A small network was trained on invented records. Each row is its activation on one of them, seen along a few directions.
Each row is followed by the record's values for the fields Rimif, Pes, Lamo, Gaf, Vod, Gime, Zeru.
A field that a record lacks is written absent.
The largest differences between rows may come from other fields.
Strong random noise was added to every row along 14 fixed directions; ignore it. To show where, here is one row again and again, with new noise each time:
[ -19  -51 -473 -173  272  675 -375  388 -389   85  262   42 -383 -234
 -120 -130 -229 -350    0  368 -120 -210 -443   -2   88 -178  188 -118]
[  61   74  483  100  446 -486 -145  -55  151  394  -90 -178  209  153
 -348  351   73   75 -125    9  307   12  486 -362 -565 -163 -179   61]
[  26  -50   -2 -218  138 -144   34  278 -197  201  168  111  195 -203
  160   64  -17  -33   18   74  -16  -23   90  -20 -142  295  205   98]
[ 159  -66  334  191  -49   47  100  223  381  270   18  -86  416   73
  -52  220 -139  120  291 -252  266 -207   92  -30 -171 -290   33 -229]
[ -59  -74 -162  275 -132  127 -138 -461  271   11   42 -276 -201  -84
   54  285  -66  185   74   20  159  -74   84   87   -3    6 -252 -481]
[   0   66 -281  -40   83  296 -259 -505  218  104  318 -146 -278   99
  -49  257  131  -62  -51   97 -182   -9   70  161 -118  -47 -106   42]
[-139   18  -10  -74   54 -335  225 -239  151 -101  -72  -74  148   11
  286  138   87  -31  301   10  -13  149  289   14  183  279   92   25]
[-141  194  -71   79 -211   40  120 -452  -15 -250 -270  169   85  -63
  -24  165 -125 -120  202   18 -156  141    4  156  -53  -56  213 -177]
[-179  534  444 -225  -51  -99  195 -436   38 -138  305   96  550  326
  172   -5 -155 -110   53 -460 -285  605  197 -141 -172 -195  498   40]
[-139  131 -185  103   84   30  161 -281  227 -144 -134  -54   93  -13
  258  308  -89 -137  307  -64 -203  -63  -22  219  -29  197  217 -143]
[ 145 -114  346  220 -324   34    6  155  -73 -409 -191  192  390    4
   62 -262  -33  111 -240  -42 -206  -92 -166   35  309  122 -300   51]
[-263  206 -231 -256  -79   54  247  156 -200   90  -26  184   11  -68
 -298 -112 -235 -264  170  190   70    4   12  281  172 -376  178  193]
[-184  201  -74 -169   44  163   25   21  -61  119  235  188 -134   24
  -45 -198 -100 -130  -65   27 -129 -170 -142  -30  275 -170   44  370]
[-164  -56   42 -293  261 -196  201  279  289   92   81  -92  308  356
   42 -253   85   13  195  -39   81  -81  159  -40  363 -299 -184  523]
[-161 -166 -106   31   56 -164   76   -6  277 -189 -220 -437  294 -222
 -147 -307  332  183 -117  -33  -82  279  201  136 -334  -52 -306 -323]
[-180 -130 -173 -299  201 -262 -292 -335 -394 -248  136  -78  -12   53
  378  -19  -25  157 -165  256   -7  401  178 -260  111  349 -135  -74]

[-331  142 -136  -54   97 -100  227  -20   84  100  -59   92 -175  167
  155  -37 -374   20  214 -118  237 -261 -112 -139  413 -186   49  190]
Rimif is y1, Pes is u6, Lamo is c4, Gaf is p2, Vod is absent, Gime is absent, Zeru is z2
[-160  359  142   22  151    0  313  477   56  126  431 -504   13  100
 -140 -165 -226 -418 -107 -162   76  190  186  270  275  -86  119  -54]
Rimif is y2, Pes is u4, Lamo is c4, Gaf is p2, Vod is absent, Gime is absent, Zeru is z3
[ 196   26  354   36   27 -242 -193 -141   -9  201  467 -223 -273  213
  -84  199  224 -142 -154  188  254  238  527 -192  284  187 -310  170]
Rimif is y1, Pes is u4, Lamo is c5, Gaf is p1, Vod is n2, Gime is v1, Zeru is z4
[ -86  -26 -157  -20  478  -54    0  411   12  -30   48 -250  125    0
  175   73  -94 -162   -6  -20  -81  -40  -81  114  -98  252   33 -153]
Rimif is y1, Pes is u6, Lamo is c4, Gaf is p1, Vod is n3, Gime is v1, Zeru is z4
[ 168 -166  267  154 -449  -87   -8  -20   98  341 -107  503  145  134
 -193   13  -49  517 -277 -256  119 -413 -100  -61 -158 -235 -245  367]
Rimif is y2, Pes is u1, Lamo is c4, Gaf is p2, Vod is n1, Gime is v1, Zeru is z4
[ 337  -85  -72    2 -205  313 -387  -82 -304  317  273  131 -343 -103
 -248  313 -166  112 -234  173  194  -93  -79   48 -286 -108 -128 -139]
Rimif is y1, Pes is u3, Lamo is c1, Gaf is p2, Vod is n2, Gime is v1, Zeru is z4
[   1  -94 -216   -3  502  115 -343    2   28 -143 -189 -118 -125  193
  -69    2   59  -20 -295  146 -246 -235 -190    1 -227  -22 -325  317]
Rimif is y1, Pes is u5, Lamo is c1, Gaf is p2, Vod is absent, Gime is absent, Zeru is z2
[ 278  102  264  185  -13  132 -187   47 -157 -183  190   72   92  131
  108  319 -183 -279   -6   50 -121  102  -85  -51  152  233  237 -186]
Rimif is y1, Pes is u6, Lamo is c4, Gaf is p1, Vod is n1, Gime is v1, Zeru is z4
[-103  199   29  313  381  180 -228   74  163 -303 -216 -158  -31  290
 -348 -221    1 -161 -679   32 -465 -364 -357  124  -58 -202 -612  328]
Rimif is y1, Pes is u6, Lamo is c4, Gaf is p2, Vod is absent, Gime is absent, Zeru is z2
[-143   80 -448   97 -110  222  193  -23  245   37   -9  -19 -247  -16
   76   69 -134  -65  199   20  -60 -374 -263  409  327  -11  -76  129]
Rimif is y3, Pes is u6, Lamo is c1, Gaf is p1, Vod is n2, Gime is v1, Zeru is z4
[-162  -28 -112   14  157  -43   35 -138  289  332  -74  -72  128  -50
   34   71   -6  380   77 -346  186  -44  -31 -191 -670 -230   84 -239]
Rimif is y2, Pes is u6, Lamo is c4, Gaf is p1, Vod is n2, Gime is v2, Zeru is z4
[ -36  -38   41   55  142 -183  -27  278 -162  272   95  -85 -355  -50
   32  -24 -156  157 -236  170  399 -337   86 -177  385   89 -343  109]
Rimif is y3, Pes is u1, Lamo is c4, Gaf is p1, Vod is n1, Gime is v1, Zeru is z4
[ 332  -73  112  190 -229  276   50   52  103  -14  -82  239 -142   71
   81  203 -137 -172  310  -37   46 -290 -138   34  362  -44  188   46]
Rimif is y3, Pes is u1, Lamo is c4, Gaf is p2, Vod is absent, Gime is absent, Zeru is z2
[  13  -17   95   15  300  106 -254  409 -385  231  249  134 -148   56
   74   94 -386 -183  166   29  151 -128 -225 -368   81  -29  393 -199]
Rimif is y1, Pes is u1, Lamo is c1, Gaf is p1, Vod is n3, Gime is v2, Zeru is z4
[-409  413 -157  -83  -34 -212   48 -257 -376 -155  187  134  121  167
  225  227 -537  -48  -92  -81  -35  134  -89  169   89  171  271  -36]
Rimif is y1, Pes is u6, Lamo is c4, Gaf is p1, Vod is n1, Gime is v1, Zeru is z4
[  28  -26 -239  -52  105  315  -19  162   68 -189 -211   28   -3 -346
  -40 -187  289 -359  320  106 -326  112 -165   90 -236   52  392 -203]
Rimif is y3, Pes is u6, Lamo is c5, Gaf is p2, Vod is n3, Gime is v1, Zeru is z4
[ -77  106   67    7    1  103  -19   93   82  -52  376 -193  -21    0
   62 -280  127  -61 -200 -179 -173   46 -115  -24  225   72  -39  112]
Rimif is y1, Pes is u2, Lamo is c4, Gaf is p1, Vod is n1, Gime is v1, Zeru is z4
[ 282   36  156 -288 -258   51  143  223  -29  557  476   66  -99 -527
 -228 -194  399 -106  125  -12   89  307  337  -76 -232   36  399   13]
Rimif is y3, Pes is u6, Lamo is c1, Gaf is p2, Vod is n2, Gime is v1, Zeru is z4
[ -70 -114   58   56  111 -242  386  596  137  521    0    6 -128 -362
   50 -149   -1  170  100 -212  377 -415   40  -89   49   96  -11   68]
Rimif is y1, Pes is u1, Lamo is c1, Gaf is p1, Vod is n3, Gime is v2, Zeru is z4
[-340  223 -410  -46  185  -98  131 -113    1  182  -81 -176 -206 -170
 -115  181 -235    9   33  112  215    6   62  245 -248 -124   28 -181]
Rimif is y3, Pes is u6, Lamo is c1, Gaf is p2, Vod is n1, Gime is v1, Zeru is z4
[ -85  531  336  276  -35 -320  302 -197   32  302 -108   55 -149 -221
 -428  295   22 -239 -128  -74   45  -35  352   15 -319   88  148   88]
Rimif is y2, Pes is u6, Lamo is c4, Gaf is p1, Vod is n1, Gime is v1, Zeru is z4
[  68   17  -60  -90  100  124 -391 -450 -271 -191  205 -148 -375  155
   48  227  -62 -191 -118  362   64  234  150  -38  277  112 -160  -50]
Rimif is y3, Pes is u2, Lamo is c4, Gaf is p2, Vod is absent, Gime is absent, Zeru is z2
[  36   18  123    2  -73   84  -37   81 -132 -126 -235  443  307   97
   44   21 -174   63   83  -47  -30 -174 -258 -163   19 -192  111  228]
Rimif is y2, Pes is u6, Lamo is c4, Gaf is p1, Vod is n1, Gime is v1, Zeru is z4
[-131   60   40  191  200 -152  -69  106  204  103   29 -441   10  175
 -249  133 -119   95 -315   54  252 -189  207  297   65 -104 -606   -9]
Rimif is y3, Pes is u6, Lamo is c4, Gaf is p2, Vod is n1, Gime is v1, Zeru is z4
[-101 -264 -358 -325 -617 -149   18 -415  -78  121   61  491  -33 -108
   73  -97  170  591    7  179   72  -96   72  191   40   90 -148  330]
Rimif is y3, Pes is u5, Lamo is c4, Gaf is p1, Vod is n1, Gime is v1, Zeru is z4
[ -21  120    6 -134 -120 -166  280 -379   57 -125 -320  218  214   43
  166  397  -15  -91  370 -120  -76  208  177  192 -201  106  403   60]
Rimif is y1, Pes is u3, Lamo is c4, Gaf is p2, Vod is n1, Gime is v2, Zeru is z4
[ -77  170 -240 -300  181  267  -94  245 -135  127  291  135  214  191
   -8   38 -220    4 -503  -89 -323 -287 -295  410 -420  -70  -81  503]
Rimif is y1, Pes is u3, Lamo is c4, Gaf is p2, Vod is absent, Gime is absent, Zeru is z2
[ -22   -8 -295   14   67  375 -126  -31  194  -97  209 -184   21  170
  217  119 -190  -86  102 -113 -157 -118 -250  218   16  -15   75 -205]
Rimif is y1, Pes is u6, Lamo is c4, Gaf is p2, Vod is absent, Gime is absent, Zeru is z2
[-140   -7 -135 -135 -177  -46   74 -191 -100 -283  -95  -51  178   26
   93  -63 -113  174  -22 -125  -26  386   40  202 -171   -1   21 -308]
Rimif is y1, Pes is u3, Lamo is c1, Gaf is p1, Vod is n1, Gime is v1, Zeru is z4
[ 546  151  553   73  121  -25  -45  202  -20  233  355  -70  258 -120
   36  375  220 -300  -22 -181 -235  282  303  -73 -507  479  450  -55]
Rimif is y1, Pes is u4, Lamo is c1, Gaf is p2, Vod is n2, Gime is v1, Zeru is z4
[  63 -233 -239  -96   12  -99 -103   75 -242 -288 -477  285  233   92
 -142  -28   71   -2 -169  252 -281  -60 -135  224 -265   -9 -121  267]
Rimif is y1, Pes is u1, Lamo is c4, Gaf is p2, Vod is absent, Gime is absent, Zeru is z2
[  53  137  364   35  -54 -127 -289 -162 -362  -11   12   47  -46   10
 -262  -63  -38  -50 -219   86  134  303  158 -454  -77 -123   -4 -241]
Rimif is y1, Pes is u6, Lamo is c4, Gaf is p2, Vod is n1, Gime is v1, Zeru is z4
[  35  264  512  227  102 -299 -145 -226 -178  270  -73  317 -154  101
 -293  256  -97   91 -508   -3  155 -300   46 -350 -159  -14 -266  454]
Rimif is y1, Pes is u2, Lamo is c4, Gaf is p1, Vod is n1, Gime is v2, Zeru is z4
[  47  415  443  -34  269  126 -308 -268  -61  -27  208  286  191  585
   -6  160 -264  -91 -191 -251 -172   95 -167 -434 -191 -315  294  319]
Rimif is y3, Pes is u6, Lamo is c4, Gaf is p1, Vod is n1, Gime is v1, Zeru is z4
[  52 -134  237  235   -4 -426   16  166  108  385   22  -12  198 -171
  223  409 -114  228  206 -150  408 -277  163 -232 -218  399  146 -296]
Rimif is y1, Pes is u6, Lamo is c5, Gaf is p1, Vod is n1, Gime is v2, Zeru is z4
[ 398 -319   22 -107   -6  -76 -108  521  -50  493  384    0  -21   16
   62  381  -48   68  174  194  345 -313  161   70   84  210 -116  163]
Rimif is y1, Pes is u3, Lamo is c1, Gaf is p2, Vod is n2, Gime is v1, Zeru is z4
[ 163  -85  151   59 -286  159  -87 -206  106  181  -16   50  -47 -142
 -278   97   79   83  209  -73  273  215  170 -191 -254 -343   87 -401]
Rimif is y1, Pes is u6, Lamo is c4, Gaf is p2, Vod is n3, Gime is v2, Zeru is z4
[ -19 -147 -170  -96  167  203   75  123  222 -146   36 -167 -148   55
  305 -248   57   16  152  -67  -72 -117 -193  -99  375  -16 -142  110]
Rimif is y1, Pes is u3, Lamo is c1, Gaf is p2, Vod is absent, Gime is absent, Zeru is z2
[-183  234  185   72  124 -335  286  326  -21  -67 -266   68  318  -18
 -244 -343  101  -35 -332 -250 -246  -41  -51   77 -236  -53   32  402]
Rimif is y2, Pes is u1, Lamo is c4, Gaf is p1, Vod is n1, Gime is v1, Zeru is z4
[  26  237  313   91  192  195  -44 -228   98 -401  -71  -52  410  258
  295  -74 -138  -30  -44 -426 -391  313 -203 -261 -243  -78  234 -185]
Rimif is y2, Pes is u6, Lamo is c1, Gaf is p2, Vod is absent, Gime is absent, Zeru is z2
[  86    4  203  310    5 -238  308   -4  619  206 -169 -317  135  410
 -172  356    3  -25  458 -283  310 -144  323  155   98 -292  -38   44]
Rimif is y1, Pes is u1, Lamo is c1, Gaf is p1, Vod is n1, Gime is v2, Zeru is z4

Here are new rows. What are their fields?
[  71  406  405  354 -298  261  247   80  -75 -247    9  150   17 -126
  -46 -119 -304 -371    6 -214 -234   13 -236    8  364   -8  292 -192]
Rimif is y1, Pes is u6, Lamo is c1, Gaf is p2, Vod is absent, Gime is absent, Zeru is z2
[ -39 -318  -76  122 -116 -211 -204 -175  -16  131 -164   27 -113 -253
   42   67   42  407  119   59  368   -5   33 -373 -170  -55  -15 -430]
Rimif is y1, Pes is u1, Lamo is c4, Gaf is p1, Vod is n1, Gime is v1, Zeru is z4
[  34 -319 -205 -345  232 -188 -271  232 -378   -2   83   53   64   64
   97    1  104  -76  102  375  -12  200  136 -131   87  284   77  105]
Rimif is y1, Pes is u6, Lamo is c4, Gaf is p2, Vod is n1, Gime is v1, Zeru is z4
[ 152 -111   77   43  161  192 -128  335  114  228  339 -171  101   18
  253  116 -110  163   73 -155  156 -197  -85 -119  -27  -34   22 -174]
Rimif is y3, Pes is u1, Lamo is c4, Gaf is p1, Vod is n1, Gime is v1, Zeru is z4
[ 284   57  -81  535   76  262 -303 -358  219  -27  -79 -373 -726  -86
 -416  462  232 -488   18  336  -70  -64  151  107   70  192 -144 -380]
Rimif is y1, Pes is u6, Lamo is c4, Gaf is p2, Vod is n1, Gime is v1, Zeru is z4
[-128  120 -183  -87  260  -40 -209 -251 -115 -201  443 -470 -174  168
  149   61  -71   25 -534  163  -42  285  204  215  107  282 -450  -91]
Rimif is y3, Pes is u6, Lamo is c4, Gaf is p1, Vod is absent, Gime is absent, Zeru is z2
[  38 -108   43  100 -178 -190  328  408  169  414   53   -5  -53 -287
 -149   -8  -18  -27  258    7  328 -283  156   96  200   27   41  -42]
Rimif is y1, Pes is u6, Lamo is c4, Gaf is p2, Vod is absent, Gime is absent, Zeru is z2
[ -45  182  210  330  190  -35  277  636  -75  154 -434   96  -87 -656
 -431 -215   27 -450   80   97  -80 -368 -151 -106 -120   54  296  -96]
Rimif is y1, Pes is u6, Lamo is c4, Gaf is p2, Vod is absent, Gime is absent, Zeru is z2
[-140   89 -287 -230  212   87 -240    8 -414  -20  295   22 -304  -73
   81   -5 -126 -155 -375  279 -230   -8 -141   50   -4  269  -14  135]
Rimif is y1, Pes is u3, Lamo is c4, Gaf is p2, Vod is absent, Gime is absent, Zeru is z2
[ -37  -34 -101 -239 -339  241  -33   55 -253 -256  172  103  125  -55
   -9 -313  -71   71 -263   50 -169  182 -115  212  126 -135 -161   12]
Rimif is y1, Pes is u3, Lamo is c4, Gaf is p2, Vod is absent, Gime is absent, Zeru is z2
[ -75  143   94   -5 -132 -287  236 -360   61  -78 -146  134  -66    2
 -138  120  138 -221  332  144   17  189  329  -41  193   53  212  109]
Rimif is y1, Pes is u6, Lamo is c4, Gaf is p1, Vod is absent, Gime is absent, Zeru is z2
[  44  234   39  361 -579   90  386 -133   69   -8 -247  434  -72  -68
 -235  367 -313  -36  -66   34    9 -619 -142  673  234  -31 -199  273]
Rimif is y1, Pes is u3, Lamo is c4, Gaf is p1, Vod is absent, Gime is absent, Zeru is z2
[-211  115 -446 -269  214  -71  230  -14  154  195  307 -379  214  -69
  385  437 -210  -14  167  -36  101   88  225  553 -297  257  148 -265]
Rimif is y3, Pes is u6, Lamo is c4, Gaf is p2, Vod is absent, Gime is absent, Zeru is z2
[  92 -131  150  -98  344   15 -427  -31 -196   -8  216   91 -211  337
  225   55  -86   12 -112  112   82  -42  -60 -539  356  127 -156  226]
Rimif is y1, Pes is u6, Lamo is c4, Gaf is p2, Vod is n3, Gime is v2, Zeru is z4
[ 150 -141  136 -211  154 -224   12  140  188  104   51 -318  398  -74
   10  -65  435   88   37  -50    8  354  417  -45 -419  134   10 -142]
Rimif is y3, Pes is u6, Lamo is c4, Gaf is p2, Vod is n1, Gime is v1, Zeru is z4
[-182   57 -108   48 -288   37  213 -165  130  -10   39   16 -226  162
   80 -256  -34   67   74 -113   61  -93  -63    8  593 -132 -145  230]
Rimif is y2, Pes is u4, Lamo is c4, Gaf is p2, Vod is n2, Gime is v2, Zeru is z4
[ 115  -73 -209 -282  -51  280 -186   14 -249  146  189  200   74   44
   72  -29 -108  137   34 -107  -98  202 -185  -61 -411 -229  337   -4]
Rimif is y2, Pes is u1, Lamo is c1, Gaf is p2, Vod is n2, Gime is v1, Zeru is z4
[  24  129  297  150 -128  -29  163   44  264   64   89  181  323   85
  153  -36  -45  295 -225 -336 -129 -258  -72  140  -87   93 -193  198]
Rimif is y3, Pes is u6, Lamo is c1, Gaf is p1, Vod is n3, Gime is v1, Zeru is z4
[  23 -202 -253   27 -108  -60 -382 -438 -240 -175  276 -165   29  -96
  580  370 -132  425 -185  -67   28  271   14  -15 -315  560    7 -585]
Rimif is y1, Pes is u1, Lamo is c4, Gaf is p1, Vod is n1, Gime is v1, Zeru is z4
[  53 -321 -574  118 -200  448 -405 -535  -57 -290  -54  -29 -212    5
  348  387 -191  188  115  203  -86  -38 -270  180  -97  181  -77 -545]
Rimif is y1, Pes is u4, Lamo is c4, Gaf is p2, Vod is absent, Gime is absent, Zeru is z2
